These are the activations of a small neural network, seen along a few directions. Each row is one input.
In each table, some parts of the input vary, and every possible input appears once, in random order.
Descriptions start from the smaller parts, as in this example, which fits no table here: one of 8 places around a ring, together with either a single point or one of 9 places around a ring or (one of 3 separate values, together with one of 6 places along a line).
Shared parts are said once, and a part with two or three values counts as separate values.
In the rows, 128 means zero.

Other details of the inputs vary at random and push rows far along two fixed directions, the same in every table; ignore that.

Rows:
x1: [133  57 136 121 150 148 121  65  78 199 117 158]
x2: [161 147 155 139 112  80 147 212 156  86 129 111]
x3: [  6 210  73  56 171 128  89  98 116 175 198 162]
x4: [ 85 191 132 188  85  96 153 173 156  98 155 101]
x5: [105 152 176 172  76 115 167 188 137  70 131  93]
x6: [ 75 212 114 190  73 109 173 217 177  81 159  92]
x7: [167  50 135 129 122 161 104 128  84 125  91 149]
x8: [117  75 145 133 133 198 107  67  64 197 120 164]
x9: [ 33 203  55  41 190  62  45  93 112 169 184 175]
x10: [119 173 112 162  92  66 134 210 167  52 136 101]
x11: [ 53 202  82  17 221  75  68  91 156 205 196 174]
x12: [158  70 153 171 114 164 151 104  93 155 137 136]
x13: [109 150 135 175  79 148 167 188 153  72 143  97]
x14: [ 85 186 106 156  97  88 160 207 220  83 131  89]
x15: [146  68 164 161 109 174 126  86  96 127 124 132]
x16: [145  80 110 126 140 164 106  48  96 187 120 144]
x17: [160  54 139 167 118 146 147 100 112 154 114 133]
x18: [133  64 147 159 108 172 133 108 100 160  82 134]
x19: [201  66 147 133 140 137 112 121 120 135 122 148]
x20: [163  44 156 115 126 152 145 124  75 126 123 133]
x21: [ 40 214  34  32 182  97  77  89 120 164 213 153]
x22: [149  49 167 129 115 156 118 107  77 118 102 134]
x23: [ 67 219  59  31 204  92  57  77 170 193 196 160]
x24: [177 100 133  93 163 169  93  49 131 166 105 170]
x25: [103 116 145 155 114 115 126 113 118 146 108 126]
x26: [129 130 149 178  92  94 152 170 193  82 108  91]
x27: [157  51 148 142 114 161 116 100  92 112 114 133]
x28: [126 109 133 135 124 144 152 124 114 127 165 129]
x29: [124 188 107 121 104  71 140 209 145  75 140  97]
x30: [158  80 144 152 167 156 149 103  98 147  97  79]
x31: [125 180 155 152  77 134 190 176 133  64 120 102]
x32: [122 185 147 137 114  66 116 199 166  84 129 113]
x33: [147 132 133 142 102  78 159 214 133  74 130 106]
x34: [112 163 121 155 108  71 175 199 207  88 144  93]
x35: [135 162 138 132  83 119 180 187 131  49 110 102]
x36: [107 103 125 111 119 153 127 147 106 111 125 129]
x37: [156  71 119 105 154 159 102  50 123 182 115 143]
x38: [137  94 117 117 128 130 142 137 109 113 156 130]
x39: [206  82 161 115 133 147 102 117 100 141  99 138]
x40: [129 162 156 153  82 127 176 189 133  80 139  84]
x41: [167  81 146 145 111 183 139  95  94 131 132 123]
x42: [126 172 154 175  77 120 175 188 130 101 132  86]
x43: [124  66 124 140 143 153  91  35  97 186 115 157]
x44: [128  60 125 138 194 178 119  70  86 175  97 113]
x45: [153  48 129 136 114 188 123 116  96 115 114 136]
x46: [152  63 149 160 177 145 163 114 101 144 111  92]
x47: [172 177 151 135 102 100 147 187 154  70  97 120]
x48: [ 83 233  51  41 192  89  62  79 146 162 176 186]
x49: [156  86 118 107 150 164 113  40 125 167  95 160]
x50: [ 36 248  51  82 163 114 102  64 122 181 193 171]
x51: [117 107 155 133 127 111 121 117 148 138 102 122]
x52: [ 38 232  31  31 179 101  89  79 122 146 193 170]
x53: [134 166 133 134 130  83 145 190 201 101 154 109]
x54: [116 120 151 146 120 131 154 132  96 154 148 132]
x55: [108 206 119 181  78 104 174 196 160  87 160  83]
x56: [ 13 244  35  52 248  88 102  56 124 188 176 132]
x57: [147 115 152 132 139 122  98 117 168 130 122 131]
x58: [ 66 202  70  60 193  75  38  84 146 172 186 176]
x59: [113 182 161 132 120  75 126 191 193  94 126 103]
x60: [112 110 109 159 111 148 131 119 138 144 116 128]
x61: [186  64 162 127 132 163  92 128 106 139  90 155]
x62: [159  64 134 106 164 182  78  69 136 179 112 165]
x63: [125 176 136 169  80 109 185 169 147  92  89 100]
x64: [156  96 106 124 133 109 122 142 114 115 142 140]
x65: [162 175 166 132 107 111 158 182 182  81  93 108]
x66: [ 48 238  32  19 191  74  69  86 111 158 175 185]
x67: [147 193 115 134 114  84 126 196 178  84 147 104]
x68: [162  49 165 127 136 135 143 111 125 156  99 133]
x69: [174  60 177 122 138 177 104 120 136 151  84 142]
x70: [114 136 152 189 137 100 169 176 151  83 105  53]
x71: [199  80 119 130 118 156 122 100  94 104  92 153]
x72: [132 182  91 134 103  79 137 199 156  71 150  99]
x73: [112 136 143 153  97 115 160 193 184  99  97  96]
x74: [167  92 129 162 105 166 149  79 112 136  83 136]
x75: [174  50 118 142 121 167 102 120  98 120 104 148]
x76: [133 176 137 165  77 139 186 166 147  60 130 103]
x77: [138 118 138 114 129 124 133 121 144 145 108 112]
x78: [126 127 128 137 114 129 139 118 115 151 114 114]
x79: [102 129 161 161 108 133 129 116  99 147 128 131]
x80: [174  65 123 111 159 173  67  79 107 167 116 175]
x81: [129 197 143 112 123  85 138 199 193 100 136  93]
x82: [159 106 165 155 101 180 154  87  73 145  93 144]
x83: [134  63 154 102 151 173 125  70  64 177 148 158]
x84: [173  61 150 114 116 167 132 113  75 125 111 123]
x85: [172  84 157 123 124 157 144  85 123 140  64 139]
Description of these inputs: one of 5 separate values, together with either a single point or (one of 2 separate values, together with one of 8 places around a ring).
The inputs of x6 and x55 match in every part but the choice among 5 separate values. If x73 is changed in the same way as x6 into x55, which row does it become?
Answer: x77
Which other rows does x13 become when the choice among 5 separate values takes its other values? List them by row number.
Answer: x15, x28, x41, x76
Which other rows does x39 become when the place on the ring of 8 takes its other values? List them by row number.
Answer: x29, x40, x42, x77, x78, x81, x84
Which other rows does x62 become when the choice among 2 separate values takes its other values? List them by row number.
Answer: x69

Rows:
x86: [143 123 148 180  52 150 155 139 104 106 116 141]
x87: [185  77 151 161 145 111 151 132 141 107  78  93]
x88: [212  86 152 168 132 135 164 121 138 107  97 102]
x89: [191 115 170 120  80 163 144 170 114  69 115 128]
x90: [ 81 160  96 176 103 139 135 124 129 128 160 116]
x91: [182 110 159 173  82 150 167 140 182 120  85 124]
x92: [102 149 134 109 171  92 151 130 157 165 111 100]
x93: [167 119 171 152 126 136 186 139 147 136 103  95]
x94: [104 168 104 132 151 100 167 139 177 134 156  96]
x95: [174  83 124 163  69 147 165 164 102  78 136 125]
x96: [ 60 231 118 106 101 101 131 135 112 130 172 143]
x97: [106 152 135  94 110 108 133 154 105 101 131 141]
x98: [188  60 236 171 113 102 135 221 148 118 122 101]
x99: [ 77 176  96 143 117 102 162 145 104 118 181 109]
x100: [150 103 127 138 106 132 176 157  93  91 156 116]
x101: [110 213  68  96 168  86 117 155 157  96 177 115]
x102: [121 122  95  99 150 110 129 165 123  91 149 113]
x103: [ 97 185  67  73 155 104 125 162 132  96 201 127]
x104: [122 129 170 153  83 128 151 146  94 109  99 118]
x105: [109  67 114 111 184 198 116  20  91 209 154 148]
x106: [173   7 178 105 146 152  17  72 120 220 133 214]
x107: [171 109 129 146 137 111 139 177 139  73 101  90]
x108: [146 103 162 206  61 188 148 121 117 113 101 132]
x109: [ 59 179  83 101 183  70 140 133 179 155 156 101]
x110: [129  74  73  68 171 152  61  73  91 156 144 170]
x111: [181 121 154 125 105 144 164 189 111  75 128 103]
x112: [123  82 125 118 138 209  95  24 119 203 127 181]
x113: [134  97 168 161 108 129 166 145  75 124  98 100]
x114: [122 180 107 121 131  75 112 142 192 112  98 132]
x115: [130 133 104 100 111 121 103 165 141  86 122 146]
x116: [107 129 165 181 115 134 168 159 109 113 102  81]
x117: [120 111 140 199 104 161 172 131 103 112 138  92]
x118: [ 57 204  74  89 114  74 119 170 140 101 163 151]
x119: [183 111 154  85 160 157  87  28 109 181  99 176]
x120: [ 91 166 142 132 140 139 164 131 143 149 152 104]
x121: [112 115 152 121 134 194 100  39  69 187 130 165]
x122: [124  93 141 177 109 119 169 149  90 107 116  93]
x123: [ 98 203 126  93 138 108 136 117 174 155 142 137]
x124: [ 85 209 111  72 110 106 132 150 114 110 177 155]
x125: [183 113 138  73 157 173  70  55  93 156 112 180]
x126: [160  97 149  82 174 135  78  41 113 179  80 163]
x127: [127  95 158 180  88 157 150 148 169 112  85 112]
x128: [157 117 155 106 105 133 123 169 120  82 106 125]
x129: [107 243 106  97 166  62 139 142 172 130 150 113]
x130: [163 153  85 127 126 124 107 144 153  93 139 129]
x131: [ 24 191  84 139 157  96 135 138 129 137 169  98]
x132: [ 93 170 109 125 128  92 133 145 200 133 109 123]
x133: [179 129 164 130 113 123 122 167 142  77  77 115]
x134: [ 58 217 106 108 133  93 149 137  98 143 179 123]
x135: [ 22 197  67 141 137  96 110 132 147 139 167 115]
x136: [125 110 186 160 102 154 156 146 150 116  90 102]
x137: [176  76 156 113 133 145 136 160  94  99  99 112]
x138: [174 103 146 154  53 152 161 167 112  74 119 145]
x139: [184 101 115 149  81 148 140 184 135  59 137 113]
x140: [111  98 145 177 123 137 174 157 153 111 116  76]
x141: [ 94  58 101 114 173 179  84  30 112 206 126 153]
x142: [131  90 130 187  84 124 148 146 101 105 107 106]
x143: [ 32 218 119 120 132 106 116 135 132 137 147 124]
x144: [ 89 168 115  94 140  87 152 170 106 107 150 116]
x145: [171 114 110  90 162 151  72  23 128 189 104 196]
x146: [137 126 170 132 120 117 150 140 162 130  84 109]
x147: [111  78  79  83 157 141  86  65  70 167 149 175]
x148: [ 89  95 130  94 194 162 108  51  96 209 127 139]
x149: [159  74 134 189  72 159 151 114  81 121 124 127]
x150: [ 89 146 101 159 113 147 145 125 168 136 158 110]
x151: [109 169  64  99 157  88  85 146 160 108 139 129]
x152: [ 95 206 109  88 186  55 123 135 162 139 125 109]
x153: [141   7 147  91 208 130  36  65  99 224 177 177]
x154: [141  89 156 181  67 140 143 140 101 107  86 132]
x155: [208 106 131 180 101 123 147 137 166  94  93 108]
x156: [ 51 237 124 109 123 116 140 139 176 136 172 124]
x157: [210 128 139 153  86 150 123 161 156  69  92 136]
x158: [163  58 139 169 123 138 145 119 158 138  80 105]
x159: [ 79 106 110 124 147 169  77  42  90 193 119 173]
x160: [181  80 164 128 105 157 174 140  65 111 124 125]
x161: [ 89 187  68 120 144  98 134 115 189 157 163 122]
x162: [156  71  99  99 187 131  69  34 121 187  96 162]
x163: [ 97 168 185  95 128  69  71 182 174 149 173 152]
x164: [147  76 136 146 113 121 174 171  94  84 125 104]
x165: [ 96 114 114 119 146  63  52 169 185 157 195 146]
x166: [198  99 140 140  68 168 135 171 131  63 112 141]
x167: [ 97 117 128 117 168 178 111  41  56 203 144 147]
x168: [188  96 157 126 150 131 125 148 113 105  78 109]
x169: [ 95 214  74  89 145  75  82 161 181  97 130 142]
x170: [166 119 115  67 193 156  82  62  80 170 127 161]
The inputs of x125 and x130 match in every part but one. If x156 is changed in the same way as x125 into x130, which row does it become?
Answer: x150
The inputs of x104 and x113 match in every part but one. If x136 is changed in the same way as x104 into x113, which row does it become?
Answer: x148
The inputs of x94 and x91 match in every part but one. If x88 is changed in the same way as x94 into x91, which row does it become?
Answer: x145
What is each input in this table made of?
Answer: one of 5 places around a ring, together with either a single point or (one of 2 separate values, together with one of 8 places around a ring)
Which other rows does x131 become when the place on the ring of 5 takes its other values? List them by row number.
Answer: x116, x135, x143, x159
Which other rows does x124 become when the place on the ring of 5 takes its other values? List them by row number.
Answer: x95, x100, x138, x160
Which other rows does x164 become when the place on the ring of 8 takes its other values? List them by row number.
Answer: x87, x102, x107, x109, x122, x131, x140
Which other rows does x127 become when the place on the ring of 8 takes its other values? List them by row number.
Answer: x114, x115, x118, x132, x154, x159, x169
